These are the activations of a small neural network, seen along a few directions. Each row is one input.
In each table, some parts of the input vary, and every possible input appears once, in random order.
A made-up example of a description, with smaller parts first: one of 3 separate values, together with either a single point or one of 9 places along a line or (one of 6 places along a line, together with one of 8 places around a ring).
Shared parts are said once, and a part with two or three values counts as separate values.
In the rows, 128 means zero.

Rows:
R1: [ 81 131 108 127  67 172  79 141 184 120 162]
R2: [125 147 213  73 140 157 202  78 110 117  65]
R3: [ 79 150 131 104 104  94 109 148  65 106 181]
R4: [133  84 228 100 130  96 207  81 124 132  46]
R5: [ 99 132 108 167  75 132 136 168  78  95 182]
R6: [ 16 106  79 130 165 186 194  96 147 155 100]
R7: [147 129 189 133 112 196 228  99 123 104  63]
R8: [ 75 169 159 102  86 117  92 157 139 153 178]
R9: [209 108  87 140 151 159  69  86 112 124 111]
R10: [222 109 104 131 199 152  93 128 171 129 153]
R11: [ 89  81 141 114  90  43 105 162  69 117 146]
R12: [ 85 100 170 112  71  68  88 171 142 165 142]
R13: [164 166 137 142  94 145 134 196 196 149 141]
R14: [ 35 124 106 163 157 177 231 139 103 182 110]
R15: [166 182 147 120 149 110  76 126  79 104  82]
R16: [ 53  70  69 126 183 179 200  70 135 207 145]
R17: [178 125 163 158 146  43  89 123  94 128  74]
R18: [187 164 125 181 121 149 103 146  94  92  82]
R19: [135 119 166 122 133 195 206  45 166  96  77]
R20: [183 109 100 101 123 157  98 135 213 182 169]
R21: [119 144  66 163 113 112 111  79 107  63 153]
R22: [136 152  91 169  94 119 130 137  54  78 136]
R23: [147 181 158  77 123 113 104 180 171 169 137]
R24: [ 14 142 128 100 184 139 204 118  91 194 111]
R25: [119 174 115 116 130  77 110 112  41  99 146]
R26: [183 122 179 143 186  34 109 166 164 116 108]
R27: [161  95  50 126 124 129  97  77  74 110 164]
R28: [124  93  98 117  90 172  82 122 163 181 201]
R29: [148 146 109 105 104 162  93 160 227 129 125]
R30: [125  70  66 108 100 153  92 119  89 123 192]
R31: [198 167 141 176 168 133 132 184 165  89 129]
R32: [155 119 173 103 112  52 109 184 185 183 116]
R33: [176 179 161 100 191 107  94 173 139  99 113]
R34: [185 152 115 149 185 145  98 142 197  79 125]
R35: [ 18  74 142 117 169  83 202 126 104 198  79]
R36: [170 156 102 176 142 142  82  88 146  77  99]
R37: [ 96 151 136 165  57 155 119 177 151 141 179]
R38: [169  73 153  91 141 207 194  37 142 136  94]
R39: [128 111 128 142 121  14 116 115  55 113 127]
R40: [ 89 116  80 139  91 142 103 127 111  83 176]
- Describe the family of inputs behind these rows. => one of 5 places along a line, together with either one of 2 separate values or one of 6 places around a ring
- The inputs of R13 and R32 match in every part but the place on the line of 5. If R5 is changed in the same way as R13 into R32, which row does it become? => R11
- The inputs of R30 and R40 match in every part but the place on the line of 5. If R10 is changed in the same way as R30 into R40, which row does it become? => R34
- Which other rows agree with R2 in the place on the line of 5? List them by row number. => R3, R8, R15, R23, R24, R25, R33
- Change only the place on the line of 5 in R7. List by row number the other rows that result. => R2, R4, R19, R38

Rows:
R41: [127 129  81 142 101 108  78 113 104 128 149]
R42: [131  92 116 117 122  77  86 174 117 150 162]
R43: [161 158 118 170 123 173 107 150 111  77 122]
R44: [140 165 167 150 111 114 124 188 158  97 113]
R45: [115 148 154  99  96 110  94 158 105 132 168]
R46: [108 158 131 119  76 105 119 178 120  95 138]
R47: [131 133 105 180  67 133 115 147  98  87 141]
R48: [190 153 150 102 121 136 123 108 175 101 139]
R49: [132  93  80 151 124  84  85 118 118 117 170]
R50: [161 162 133 135 151 159  97 119 110  93 162]
R51: [102 107 120  95 140 193 206  78 203 153 119]
R52: [177 117  77 156 167 121  90 134 126 122 143]
R53: [ 34 109  96  95 101 158 193 134 138 190 138]
R54: [111 141 116  90 109  88  81 153 118 140 148]
R55: [182 151 143 126 103 146 132 131 181  69 109]
R56: [144  96 190 105 165 137 180  68 116 122  61]
R57: [123 117 147 145 184 149 170  84  57 123  76]
R58: [165 153  86 136 154 141  84 122 117 116 131]
R59: [203  84 130 131 142 128  86 127 170 141 123]
R60: [155 166 165 136 118 109 115 174 146 144 133]
R61: [139 136 111 156  85 123 106 125  92 119 171]
R62: [101 124 195 131 160 102 174 125  98 160  53]
R63: [ 70 115 159  92 135  83 182 112  67 140  90]
R64: [186 134 129  97 137 129  95 106 177 114 120]
R65: [ 79  93 150 139 141 112 165  67  49 119 104]
R66: [ 66 119 134 129 136 165 197 144 175 195 113]
R67: [ 81 114  94 132 167 210 194  95 140 144 144]
R68: [ 43 101  72 138 103 172 189  84 130 164 147]
R69: [147 112 150 134 158  84  81 169 162 149 134]
R70: [137 161 142 111 144  89  89 154 164 137 121]
- The inputs of R68 and R67 match in every part but one. If R65 is changed in the same way as R68 into R67, which row does it become? => R57
- Describe the family of inputs behind these rows. => one of 5 places around a ring, together with either one of 2 separate values or one of 4 places along a line
- Change only the place on the ring of 5 in R44. List by row number the other rows that result. => R43, R46, R47, R55
- Which other rows agree with R60 in the place on the ring of 5? List them by row number. => R44, R62, R66, R69, R70
- Change only the place on the ring of 5 in R60. List by row number the other rows that result. => R45, R48, R50, R61

Rows:
R71: [180 156 155 129 131  55  60 215 147 119 134]
R72: [234 147 102 162 142 167  84 103 159  65 135]
R73: [222 144 151 126 128 134  65 173 231 120 141]
R74: [145  98 155 113 160 117 161  82 122 152  71]
R75: [ 86 135 157 147 131 118 181 142 104 122  92]
R76: [ 56 116 119 107 117 102 135 112  88 149 142]
R77: [131 139 143 136 129 208 184 108 180 132  87]
R78: [ 59 130  91 129 109 175 143 122 128 160 172]
R79: [141 141 136 111  75  55  43 208 128 128 178]
R80: [ 97 127 136 119 172  98 159 125 102 136 103]
R81: [ 79  75  69 128 125 152 138 110 127 171 172]
R82: [ 55 121  95 137  85 182 163 140 131 142 160]
R83: [130 147 178 109 146 141 171 101 121 138  74]
R84: [140 132 144 125 155 198 177  97 178 139 110]
R85: [126 138 183 117 121 147 190 118 124 120  63]
R86: [112  95 126 131 171  91 160 120  94 154 100]
R87: [213 158 186 112 119  80  59 177 175 116 105]
R88: [ 61 102  84 123 124 155 138 108 141 150 178]
R89: [157 139  49 160  97 144  58 135 107  83 200]
R90: [143 133  99 130  81 106  40 197 183 135 211]
R91: [139 125 127 115 169 184 159  84 184 143 102]
R92: [ 71  85 108 118 117  95 136 107  80 166 139]
R93: [229 156 137 141 134 112  87 113 101  59 104]
R94: [ 55 134 131 115 102 119 146 126  78 151 143]
R95: [ 94 139 153 134 156 112 169 131  99 136 107]
R96: [ 51 124 136 123  78 125 165 143  81 134 131]
R97: [158  88 118 123 171 177 166  85 172 157 102]
R98: [153 143  89 146  90  88  62 138  57  73 172]
R99: [189 154 111 171 143  82  79 136  82  61 132]
R100: [132 119 171 103 161 120 166  86 134 128  81]
- Describe the family of inputs behind these rows. => one of 5 places along a line, together with either one of 2 separate values or one of 4 places along a line
- Change only the place on the line of 5 in R76. List by row number the other rows that result. => R80, R88, R91, R100

Rows:
R101: [116 136 156 115 128 141 149 154 142 145 129]
R102: [128 118 136 126 126 167 157 101 148 114 109]
R103: [134 120 115 139 132 155 124 124 179 142 140]
R104: [ 93 133 113 146 107 101 131 145  80 120 134]
R105: [111 123 123 110 126 109 114 161 145 150 134]
R106: [ 89 139 127 121 115 102 112 134  99 130 151]
R107: [128 108 130 135 162 137 164  79  98 117 107]
R108: [138 133 128 128 135 177 147 127 151 131 138]
R109: [138 122 134 129 152 159 157  89 124 141  97]
R110: [110 130  96 133 126 135 112 108 111 115 160]
R111: [133 119  95 123 135 147 111 134 154 136 144]
R112: [107 131 161 114 118 132 159 128 138 127  97]
R113: [118 123 157 115 147 118 163 118 119 153  87]
R114: [113 133 141 127 124 119 127 152 169 155 129]
R115: [114 123 126 113  98 104 112 147 122 146 150]
R116: [115 123  91 160 114 141 125 115  87 108 146]
R117: [108 118 152 121 155  97 170 108  92 130  94]
R118: [206 153 156 134 123  70  60 170 131  91 124]
R119: [226 158 127 146 130 107  56 145 139  76 131]
R120: [135 118  98 126 107 142 110 120 131 132 160]
- The inputs of R111 and R105 match in every part but one. If R120 is changed in the same way as R111 into R105, which row does it become? => R115
- Describe the family of inputs behind these rows. => one of 2 separate values, together with either a single point or one of 9 places along a line
